A small network was shown many inputs. Here are its activations along a few directions, one row for each input.
In each table, some parts of the input vary, and every possible input appears once, in random order.
A made-up example of a description, with smaller parts first: one of 6 places along a line, together with either a single point or one of 11 places along a line or (one of 3 separate values, together with one of 5 places around a ring).
Shared parts are said once, and a part with two or three values counts as separate values.
(in the rows, 128 means zero)

Other details of the inputs vary at random and push rows far along two fixed directions, the same in every table; ignore that.

Table:
r1: [155 191 183 145 116 130 198 188 217  70 117 137  57 117]
r2: [200  94 176 135 115  92 168 107 159  98 144  76 142 134]
r3: [205  99 175 135 107  97 168 110 152 102 140  75 134 150]
r4: [198  91 185 135 106  98 160 101 162 101 130  82 139 133]
r5: [185  75 152 163 115 110 180 123 167 119 107  72 117 117]
r6: [203 102 176 159 110 122 167 119 157  93 134  78 150 134]
r7: [188  72 153 165 134 100 171 114 158 108  98  81 123 127]
r8: [133  61 106 141 136 121 118  95  91 160 129  98 155 125]
r9: [180 135 179 140 117 108 181 143 188  85 132 103 105 125]
r10: [161 187 181 138 125 126 197 201 212  68 116 128  59 112]
r11: [154 171 156 169 128 138 204 205 222  96  81 131  42  96]
r12: [156 188 183 145 119 128 197 191 221  68 118 137  58 114]
r13: [ 67 205 119 112 133 158 108 172 135 126 125 189  90 115]
r14: [130  61  98 134 134 119 111  77  99 148 114  97 164 139]
r15: [141  87 127 111 119 110 106  76  85 151 153 104 182 156]
r16: [ 73 121  82  90 132 133  48  87  47 173 155 161 183 131]
r17: [130  56 102 140 136 112 110  78  96 144 115  94 165 137]
r18: [147  79 119 110 125 108 104  87  83 143 159 106 177 150]
r19: [ 74 117  82  91 129 134  48  85  46 174 156 164 182 135]
r20: [ 69 209 119 107 136 152 107 176 135 123 125 187  95 102]
r21: [ 40 222  97 101 133 165  88 170 110 140 127 209  97 112]
r22: [140  61  99 141 139 109 109  80  95 150 112 103 165 140]
r23: [ 98 169 113 149 149 154 149 190 157 131  98 163  67  99]
r24: [111 201 130 148 129 171 136 190 156 101 126 162  95 109]
r25: [189  72 152 155 117 113 180 107 174 111  97  68 121 127]
r26: [203  87 174 135 110  97 169 113 155  98 139  82 135 145]
r27: [187  75 150 158 112 111 180 116 173 117 102  69 119 122]
r28: [ 35 214  92  98 152 163  90 185 114 141 136 201 103 114]
r29: [ 37 217  97  99 148 164  81 179 114 138 132 203  99 105]
r30: [ 38 220  97 102 139 167  86 171 111 141 130 205  95 115]
r31: [101 206 135 124 129 145 142 177 161 107 132 164  80 122]
r32: [148  66  99 134 132 121 118  82 105 159 113 102 159 139]
r33: [100 208 144 121 127 147 132 174 162 110 120 162  80 115]
r34: [150  88 122 136 123 136 106  93  81 139 148 103 192 140]
r35: [148  79 120 113 118 110 106  82  79 146 159 109 176 158]
r36: [145  69  96 137 127 120 116  90 102 166 118 104 159 133]
r37: [140  63 105 141 146 117 115  92  88 157 122 107 157 131]
r38: [ 38 219  88 105 141 164  95 174 110 139 142 206  96 122]
r39: [ 68 115  78  90 142 135  54  95  49 177 162 155 185 144]
r40: [ 40 217  97 101 133 166  86 171 111 140 128 213  97 111]
r41: [140  78 126 111 123 109 102  79  89 149 154 108 183 152]
r42: [142  66  97 135 137 116 111  80 100 152 111 105 162 142]
r43: [155 190 193 140 119 130 187 189 223  70 106 131  59 103]
r44: [154 148 162 125 109 118 142 125 151 111 127 119 120 126]
r45: [124  77 111 142 144 126 124 108 103 145 120 107 140 122]
r46: [198 101 181 134 108  98 167 105 160 107 135  73 141 148]
r47: [ 60  92  61 125 157 140  69 101  54 170 125 146 159 128]
r48: [118 134 131 115 124 129 120 124 119 134 140 137 138 141]
r49: [ 77 119  73  93 134 135  59  95  37 175 165 156 176 155]
Description of these inputs: either one of 3 separate values or (one of 2 separate values, together with one of 8 places around a ring) or (one of 5 places along a line, together with one of 6 places along a line).
Start at r35 and move only the place on the line of 5, one step at a time. The first step leads to r1. Which rows follow, in order? -> r48, r13, r40
Start at r20 and move only the place on the line of 6, one step at a time. The first step leads to r16. Which rows follow, in order? -> r19, r40, r21, r44
Change only the place on the line of 5 in r38. List by row number the other rows that result. -> r15, r21, r30, r49
Change only the choice among 2 separate values in r47. List by row number the other rows that result. -> r7

Table:
r50: [141 160 156 156 140 143 169 185 182  87  90 130  85 108]
r51: [199  73 156 153 124  96 180 116 166  94 105  78 125 142]
r52: [ 81 214 146  87 120 148 112 172 145 101 170 170 119 127]
r53: [138  99 127  81 104 110  69  41  43 157 194 103 226 184]
r54: [141 159 152 141 125 134 182 181 193 110 103 128  56 111]
r55: [139 159 159 159 141 147 169 180 184  85  96 131  83 103]
r56: [165 125 167  92 107  98 109 101 102 117 192 127 178 138]
r57: [206  85 172 157 110 118 171 110 169 111 106  74 139 124]
r58: [102 223 152  96 117 138 101 173 123 111 171 196 110 128]
r59: [ 75 167  94 132 152 154 126 172 139 118 110 176  84 119]
r60: [ 69 109  69 110 140 138  82 115  60 184 141 148 147 131]
r61: [143 164 174 103 102 125 131 129 147  96 167 114 143 155]
r62: [137 112 118 143 122 130 131 122 122 135 121 110 132 117]
r63: [127  93 149  99 112  85 103  65 128 137 109 110 147 130]
r64: [ 80 173  93 128 131 161 125 168 142 134 108 176  80 116]
r65: [148 172 146 151 125 142 174 177 198 102  95 131  72 105]
r66: [133  46  80 121 144 108  72  61  44 168 142  98 208 148]
r67: [ 68 167 105 130 159 145 131 177 135 133 120 167  80 115]
r68: [143 164 139 149 124 135 182 174 204 102  91 140  71 121]
r69: [ 77 114  68 120 157 143  69 112  64 160 136 150 158 126]
r70: [197  75 158 158 103 104 185 110 167 105 111  74 122 132]
r71: [109  62 112  80 125  84  57  19  61 174 126 120 189 135]
r72: [156  86 116 136 119 123 119  94 110 146 128  98 152 127]
r73: [ 86 217 145  83 123 142 113 174 137 104 174 184 118 114]
r74: [200  81 163 145 120  93 185 115 175 123 113  72 122 139]
r75: [ 78 113  59 111 135 146  76 102  74 177 130 161 153 140]
r76: [ 73 165 103 123 161 146 128 180 134 130 117 168  80 116]
r77: [223 133 212 121  88  91 158 101 145  90 166  97 146 160]
r78: [ 75 117  79 126 133 158  73 112  60 171 132 148 166 119]
r79: [ 83 181 110 136 133 174 117 174 136 133 107 169  94 101]
r80: [170  71 140 134 139  96 154 115 131 125 120  85 135 142]
r81: [214 141 206 117  88  97 169 100 150  89 160  91 145 162]
r82: [ 74 179 102 142 144 158 122 173 133 127 115 164  90 102]
r83: [ 75 177 102 142 155 155 121 173 137 123 115 167  91 105]
r84: [192  73 161 163 112 102 184 106 166 101 114  75 122 134]
r85: [ 71 113  82 130 152 153  71 110  63 162 136 152 167 123]
r86: [156  90 112 136 127 116 121  95 118 150 123 101 162 134]
r87: [ 82 122  75 121 141 153  71 110  73 177 127 154 172 128]
r88: [150  78 118 123 128 112 130  98 114 158 129 101 145 140]
r89: [143  81 131 150 126 129 122  98 103 136 127  98 163 124]
r90: [190  73 170 155 120  95 187 116 163 111 121  67 116 131]
r91: [ 70 168  96 138 150 153 128 169 140 122 113 176  85 118]
What do these inputs look like to the network? -> either one of 2 separate values or one of 8 places around a ring or (one of 4 places along a line, together with one of 8 places along a line)
Start at r61 and move only the place on the ring of 8, one step at a time. The first step leads to r52. Which rows follow, in order? -> r73, r56, r58, r77, r81, r53
Start at r66 and move only the place on the line of 8, one step at a time. The first step leads to r69. Which rows follow, in order? -> r83, r82, r62, r72, r65, r86

Table:
r92: [140  73 117 128 129 118 109  92  96 148 133 104 160 127]
r93: [135  75 116 133 133 117 112  90 101 142 134 103 170 128]
r94: [210 120 204 151 114 119 173 135 152  82 154  75 151 140]
r95: [140 102 133  95 117  97 101  81 107 146 145 111 166 143]
r96: [ 78 137  91 123 145 145 109 144 104 139 132 149 122 127]
r97: [176  51 141 140 123 103 133  79 117 130 130  75 169 129]
r98: [148 128 146 148 124 125 161 149 157 115 110 117  99 111]
r99: [ 89 176 139 108 121 129 117 142 140 121 128 167 100 127]
r100: [222 114 183 147 111 104 173 132 153  79 166  89 144 144]
r101: [142  76 113 131 128 115 118  93  95 157 137 104 158 134]
r102: [128 188 153 154 133 149 177 196 208  84  84 148  55  99]
r103: [ 84 134 107  93 126 121  71  84  76 154 147 152 155 138]
r104: [ 87 120 103  83 130 119  78  90  74 160 150 159 159 145]
r105: [125 187 147 153 134 148 185 201 203  81  92 142  51 115]
r106: [ 39 159  53 114 153 165  73 144  74 168 128 184 130 132]
r107: [ 86 161 105 131 144 150 132 169 136 129 121 154  95 119]
r108: [ 93 190 133 102 128 128 116 144 145 120 125 159  99 119]
r109: [ 82 110  75 117 146 139  84 112  71 175 145 145 155 134]
r110: [131 117 120 136 131 134 123 125 127 133 111 128 125 122]
r111: [102 144  98 110 109 162  77 113  65 155 181 146 187 143]
r112: [197  91 160 156 120 109 179 118 171 112 111  80 121 137]
r113: [163  77 133 145 127 114 133  92 127 127 117  94 161 132]
r114: [198  90 164 158 113 107 176 117 163 109 103  82 120 126]
r115: [ 54 234  98 135 147 177 135 218 163 126  94 206  44 100]
r116: [150 146 168 108 114 108 153 139 173 108 122 127 105 129]
What do these inputs look like to the network? -> either one of 3 separate values or one of 6 places around a ring or (one of 2 separate values, together with one of 8 places along a line)
Start at r95 and move only the place on the ring of 6, one step at a time. The first step leads to r116. Which rows follow, in order? -> r104, r99, r103, r108
